Each row below holds a small network's activations on one input, seen along a few directions.
In each table, some parts of the input vary, and every possible input appears once, in random order.
A made-up example of a description, with smaller parts first: one of 8 places around a ring, together with either a single point or one of 9 places along a line or (one of 3 separate values, together with one of 4 places along a line).
Shared parts are said once, and a part with two or three values counts as separate values.
In the rows, zero is written as 128.

Other details of the inputs vary at random and push rows far along two fixed directions, the same in every table; ignore that.

A family of inputs:
R1: [103 106 126 101 107 106 132  80 157 116 139 136 137]
R2: [162 207 194 197 173 153 151 195  49 175  77 110  97]
R3: [ 91 189 209 178 163 152 147 154  96 186 109 121 102]
R4: [188 123  74 132 108 120 110 121 118  76 204 142 145]
R5: [218 115  35 118 108 120  83 170  97  74 166 129 148]
R6: [202 146  90 160 126 121 113 156  90 109 158 117 137]
R7: [105 115 116 117 121 125 142  82 162 112 170 152 122]
R8: [ 84 116 183 119 146 143 148 120 145 159  75 120 125]
R9: [101  87 109 108 118 120 139  97 172 124 123 128 133]
R10: [102  80 126 108 124 124 119  96 162 127 124 117 146]
R11: [ 89 120 145  98 139 122 124 130 142 140 101 124 127]
R12: [109 111 117 124 124 120 140  89 165 132 127 133 127]
R13: [118 111 135 106 111 127 138  89 150 108 156 159 130]
R14: [ 89 184 200 162 164 134 152 138  98 171 113 122 101]
R15: [106  97 127 114 107 126 122 109 153 128 114 122 142]
R16: [210 185  90 168 132 139 101 225  49 118 127 113 119]
R17: [ 91  92 133  96 114 106 133  95 159 123 116 129 134]
R18: [205 131  68 115 110 129 104 182  92  86 138 141 137]
R19: [ 80 141 157 126 166 149 134 143 145 173  82 113 110]
R20: [109 104 126 113 101 123 127  90 158 124 139 133 140]
Description of these inputs: one of 4 places along a line, together with one of 5 separate values.
Change only the choice among 5 separate values in R8. List by row number the other rows that result.
Answer: R9, R10, R15, R17
Change only the choice among 5 separate values in R20. List by row number the other rows that result.
Answer: R1, R2, R6, R12

A family of inputs:
R21: [ 36 112 227  93 130 148 144  89 155 149  97 156 120]
R22: [ 50 122 170 120 151 114 171  51 184 146 124 134 105]
R23: [191 164 128 197 155 115 127 150  78 119 164 112 125]
R24: [203 171 141 190 152 160 129 202  43 130 135 119 134]
R25: [217 183 110 182 149 139 138 206  56 138  83 113 101]
R26: [ 36 110 207 100 152 156 177  74 178 167  86 155 119]
R27: [178 188 121 159 170 156 101 208  65 163  97  98 107]
R28: [221  39   6  80  50 105  80  92 166  40 183 135 180]
R29: [ 40 122 194 113 102 129 148  69 159 153 109 130 120]
R30: [156  82   9  84  56 110  91  87 183  56 227 157 160]
R31: [ 11 113 204  85 165 167 128  96 190 171 116 142 121]
R32: [ 33  93 165  99 156 119 150 114 188 168  57 124 108]
R33: [ 33 102 198  80 133 117 144 114 166 163  60 113 133]
R34: [ 38  75 171 119 113 135 145  45 203 164 135 122 148]
R35: [171 194 116 176 169 124 121 170  88 133 172 122 115]
R36: [211  57  17  51  29  84  88  92 155  18 175 158 186]
R37: [192  76  23  75  49  69 107  44 139  24 237 177 163]
R38: [184 201 123 200 131 132 155 183  71 150 122 124  88]
R39: [193 164 121 192 163 140 116 232  37 151  93  77 115]
R40: [164 191 108 164 185 141 101 239  54 157  85  93 111]
Describe the family of inputs behind these rows.
Answer: one of 4 separate values, together with one of 5 places along a line
The inputs of R33 and R37 match in every part but the place on the line of 5. If R32 is changed in the same way as R33 into R37, which row does it become?
Answer: R22
Change only the choice among 4 separate values in R30. List by row number the other rows that result.
Answer: R29, R34, R38
